[ -9 -49 -45  31 -33 -41 -38] ==> -41

[[3 3 8 1]
 [3 3 1 5]] ==> 8

[-645  545  109   11] ==> 109

[[187 133 159 123  83]
 [192 127 193  46  66]
 [155 127 153 107  98]] ==> 123

[[3 7 5 2 4]
 [4 4 4 4 4]] ==> 2

[-818  -52  577  219] ==> 577

[[-529  253 -138  -79 -328  256   85]
 [ -51  239   28  551  370 -321 -254]] ==> 256

[[7 9 6 5 7 7]
 [5 1 6 8 6 7]] ==> 7
---
[-25.7  31.3  48.5  56.1 -64.4] | -64.4

[[ -5.0   7.7  21.1  22.4]
 [-56.4 -66.8 -71.8  69.7]
 [ 50.6 -56.9 -46.6 -39.6]] | -56.4

[ 44.9 -57.6 -34.6  65.6  16.0 -69.4   0.2] | 16.0

[-49.0 -10.6 -34.2 -50.7  33.1  59.5  -2.5] | 33.1

[[  2.6  59.4  17.3  10.5 -27.5  24.0]
 [-16.4  -6.0   6.3  23.2   3.3 -16.3]
 [-13.4 -29.3 -32.9  -4.6  22.6 -12.1]] | -27.5

[[-24.7  -5.5 -26.5 -21.8]
 [ 48.0   0.0  55.7  32.0]
 [ 46.3  -5.8  55.3  15.5]] | 48.0

[-12.5  22.3  -9.0   7.0  -2.8  55.2  -0.3] | -2.8

[[ 17.5 -69.0 -45.4  11.0 -10.3]
 [ 19.5 -57.4 -43.0   6.0  -6.0]
 [ 39.6 -45.5 -32.5  -7.2 -40.0]] | -10.3

[-50.3  56.9 -45.1  19.8 -20.1  70.4] | -20.1

[ 20.8  -3.6  51.5 -17.9   7.3 -27.1  36.5] | 7.3
---
[ -9.9  17.3 -64.5  -0.6 -15.5  26.9]: -64.5
[ 23.1  25.6   8.9  57.9 -10.5  -3.0]: 8.9
[-17.8  10.1  10.9  41.4  61.5  24.6]: 10.9
[ 67.7  16.6   6.5 -45.8   0.0 -31.6]: 6.5
[ 36.3 -26.0  66.3 -31.7 -35.2   7.2]: 66.3
[ 37.6  16.3  66.4  36.2  -4.9 -28.9]: 66.4
[ 33.7 -55.6 -31.8 -10.6 -27.3 -20.5]: -31.8
---
[[ 29.3 -10.5  11.1 -22.8 -27.0  59.9]
 [  0.8   3.5   7.3   1.5   2.5   0.1]
 [ 37.1   9.3 -57.5  -8.2  12.1 -21.2]] ans = 0.1

[[ -2.9  42.9  41.9  -8.3   5.4]
 [-26.0 -15.4 -24.7  59.0 -62.5]
 [ -1.8  -4.7  58.9  11.2  44.8]] ans = -62.5

[[ 57.6  15.3  15.9  -6.6  -6.1]
 [ -7.3  49.2  27.4 -13.4  -4.2]
 [ 21.8 -30.9 -51.5  36.2  11.1]] ans = -4.2

[[-64.4 -69.3 -10.6  10.7 -35.1 -49.9  12.8]
 [-34.0  71.7 -19.0   5.9 -20.4  33.7   7.2]
 [-13.7 -32.8   5.2   4.5  -3.6   1.2  -4.4]] ans = 7.2

[[ -4.4  29.8 -28.3  -3.3  -3.3 -59.1]
 [ 13.1 -46.1  10.5   1.9  33.5 -24.5]
 [ -9.9 -48.5  26.4  -2.8  -7.7 -17.7]] ans = -24.5

[[  8.1 -36.4 -24.9 -58.6]
 [  0.7 -34.5 -30.0 -59.8]
 [ 28.9   7.6 -44.7  56.6]] ans = -59.8

[[-22.5  21.0  25.7 -16.4]
 [  1.4   0.9   0.6  -2.1]
 [ 57.8   2.4  16.7  32.7]] ans = -2.1

[[  8.5   7.5  59.8 -48.0   0.1]
 [ 12.7  -2.7  -3.3  -3.8 -17.6]
 [-30.2  -1.7  19.3 -32.3  -1.1]] ans = -17.6

[[  7.5  43.1 -19.8   6.5]
 [-20.7 -12.3  40.9  13.2]
 [  9.6  11.1 -63.8  19.6]] ans = 13.2
---
(49.5, 52.9, -68.9, 38.8, -66.9, -65.5) >> 52.9, -68.9
(-69.4, -19.8, 25.2, 1.7, 62.6, -25.3, 32.4) >> 62.6, -69.4
(-39.4, -58.5, -66.3, 55.3, -32.8) >> 55.3, -66.3
(13.1, 56.1, 44.9, 33.8, -32.7, -49.7) >> 56.1, -49.7
((30.6, 12.1, 32.3, -11.0), (-11.2, 7.4, -42.6, -9.6), (-23.4, -51.5, -31.0, 14.1)) >> 32.3, -51.5
(13.8, 25.1, -20.3, -38.1, -62.9, -9.1) >> 25.1, -62.9
((-9.2, -15.9, -12.8, -16.3, 22.0, -7.8, 6.2), (0.8, 19.0, 54.5, 18.6, -29.2, -15.9, -17.4)) >> 54.5, -29.2
((1.4, 15.2, 34.3, -22.7), (31.4, -1.8, 52.4, -50.5)) >> 52.4, -50.5
((-13.0, -0.3, -8.6, 53.3, 45.8, -10.3), (-16.7, 25.4, -30.7, 19.5, -23.0, -23.6)) >> 53.3, -30.7
(-35.4, -31.2, 11.9, -55.5, 2.3, -58.7, -56.8) >> 11.9, -58.7
---
[ 72.0 -25.4  29.1 -56.6] Out: 72.0, -56.6

[ 26.5 -37.9  65.5 -14.1 -63.3 -39.1] Out: 65.5, -63.3

[[  7.7   1.5  -1.8  -9.9 -24.0  20.0   4.4]
 [  7.7   1.5  -9.6  17.0  34.8 -13.7 -14.3]
 [-56.4  29.3  29.5  -0.9  11.3 -36.2  41.9]] Out: 41.9, -56.4

[[ 22.5  -7.5  -5.2 -15.3  -0.1  12.0]
 [-24.0 -26.8  35.5 -46.9 -30.9  -0.2]
 [ 56.3  -3.6 -37.4  15.3  53.1   8.1]] Out: 56.3, -46.9

[-11.4   8.7  65.6 -26.6  -9.4   4.5] Out: 65.6, -26.6

[[ 2.6 -0.4 49.3 -8.3]
 [ 8.8 10.1 53.2 -7.2]] Out: 53.2, -8.3

[[-31.7  21.3 -20.9  -2.6   6.0 -51.5  44.6]
 [  9.8 -19.6  -1.7  -5.3  -1.5 -10.6 -68.5]] Out: 44.6, -68.5

[-49.3  57.0  11.6  43.9  -2.4] Out: 57.0, -49.3

[[  8.4  10.7 -42.7  17.6   8.5]
 [ 22.5  -7.5  -3.2 -61.0 -33.9]] Out: 22.5, -61.0
